A small network was shown many inputs. Here are its activations along a few directions, one row for each input.
Each table varies a few parts of the input and shows all the possible inputs, shuffled.
A made-up example of a description, with smaller parts first: one of 4 places along a line, together with either a single point or one of 11 places along a line or (one of 3 separate values, together with one of 5 places around a ring).
Shared parts are said once, and a part with two or three values counts as separate values.

Other details of the inputs vary at random and push rows far along two fixed directions, the same in every table; ignore that.

Table:
r1: [ -3  10 -12   2  12   7  20 -10  -4  -4 -16]
r2: [ 68  22  19   6   2   2 -15  -7  10  -2  79]
r3: [ 10 -28 -16  -9 -11   1  -4 -28   2   4 -17]
r4: [ 40  11  20   6  -9 -34  -4   3   1  -7  57]
r5: [  3   5 -15   3   1 -16  24 -11 -17 -11 -10]
r6: [-10   7   3   1  12  23  25  -7  -7  -6  -6]
r7: [ 18 -29 -32  12  -8 -13  11 -20  -6  -8 -10]
r8: [ -6   3  -3 -22  -1  -1   3 -15 -17   7  -6]
r9: [ -2   4  -1 -22   4  12   5 -17 -13  10  -2]
r10: [-44   4 -17   8   6 -10 -19  19  12   5 -56]
r11: [-11   4   6 -22   5  24   9 -16 -11   3   3]
r12: [  1   2  -3  -7  14  14  21  -4 -15  -4  -4]
r13: [ -6   0   0   0   0 -11  30  -5 -23 -14  -9]
r14: [ 35  14  27   7   3   2 -30  16  16   5  69]
r15: [ -5   4   2  -1   6   0  29  -5 -17 -12  -8]
r16: [ -6  12 -11   4  14  19  17 -11  -1  -2 -14]
r17: [-17  -4   3 -21  -7  -9  11 -10 -23  -2  -8]
r18: [  5 -28 -14  -9  -6  16  -6 -28   7   8 -23]
r19: [ -1   7 -12  -4  17  25  10  -7 -10   5  -7]
r20: [ 11 -14  -9 -13 -52  32  22   7  -6  10  -9]
r21: [ 16 -22 -24  13   5  30   1 -22   8  -3 -15]
r22: [ 14  12  39  10   0   1 -15  18  19  -4  58]
r23: [ 15   6  33   3  -4 -20 -24  26  10  -3  51]
r24: [ 13  12  20   9  -5 -28 -41  26  25   5  29]
r25: [-17  -1  10 -16  -9 -11  19 -13 -21  -7  -7]
r26: [-40 -30 -10  36  -4 -19 -54  43  50   4 -42]
r27: [  6  10  -6 -17   2   7   2 -22  -5   8  -8]
r28: [ -1   1  -4  -7   9   2  21  -2 -20  -7  -7]
r29: [-101  -22   -5   38  -48   10  -49  101   59   21  -89]
r30: [ -7  12   1 -14   5  17  10 -21  -1   6  -5]
r31: [ 46  16   3  22  10  -8 -11  13  13  -6  45]
r32: [  8 -28 -28  11   3  16   3 -17   8  -2 -26]
r33: [ -6   5   4  -1  10  11  28  -6 -11  -8  -7]
r34: [  2   4 -23   2   1 -15  11 -11 -17  -5 -19]
r35: [ 15 -22 -10  -7  -4  30  -7 -33   6   6 -10]
r36: [ -4   4  -3  -5  16  26  18  -5 -11  -3  -3]
r37: [-29 -32   4  18 -18 -32 -53  28  37  11 -18]
r38: [ 48  17  25   6   1 -12  -5   1  12  -3  66]
r39: [ 14   9  15  23  12  -9 -28  39  20   3  33]
r40: [ -4   8   0 -16  -2  -7  13 -18  -8   1  -9]
r41: [ -7   2   9  22   1 -32 -30  43  11   2  12]
r42: [-15   4  13 -17   1  10  19 -15 -11  -1  -3]
r43: [  0   4 -10 -16  -8 -17   3 -20 -16   3 -12]
r44: [-11  -1  -5 -20  -7 -11   4 -14 -22   6 -10]
r45: [-15   3  12 -17  -4  -1  18 -13 -15  -4  -5]
r46: [  1   4 -14  -5   9   0  12  -4 -18   1 -12]
r47: [  2  12 -18   3  14  22   6 -12  -2   1 -16]
r48: [ -5   0  18  20   1 -30 -20  42   8  -8  19]
r49: [ -9   1   7 -23   3  13  12 -14 -14   2   0]
r50: [ -8  11  12  28   5 -26 -24  40  28  -5   8]
Each input here is: one of 2 separate values, together with either a single point or (one of 4 places along a line, together with either a single point or one of 5 places around a ring).
The inputs of r39 and r9 match in every part but the choice among 2 separate values. If r28 is changed in the same way as r39 into r9, which row does it become?
Answer: r23
The inputs of r11 and r36 match in every part but the choice among 2 separate values. If r2 is changed in the same way as r11 into r36, which row does it become?
Answer: r47
Start at r10 and move only the place on the ring of 5, one step at a time. The first step leads to r46. Which rows follow, in order?
Answer: r28, r15, r50
Which other rows does r4 become when the place on the ring of 5 takes its other values? List them by row number.
Answer: r17, r25, r43, r44
Which other rows does r32 become when the choice among 2 separate values takes its other values? List them by row number.
Answer: r18
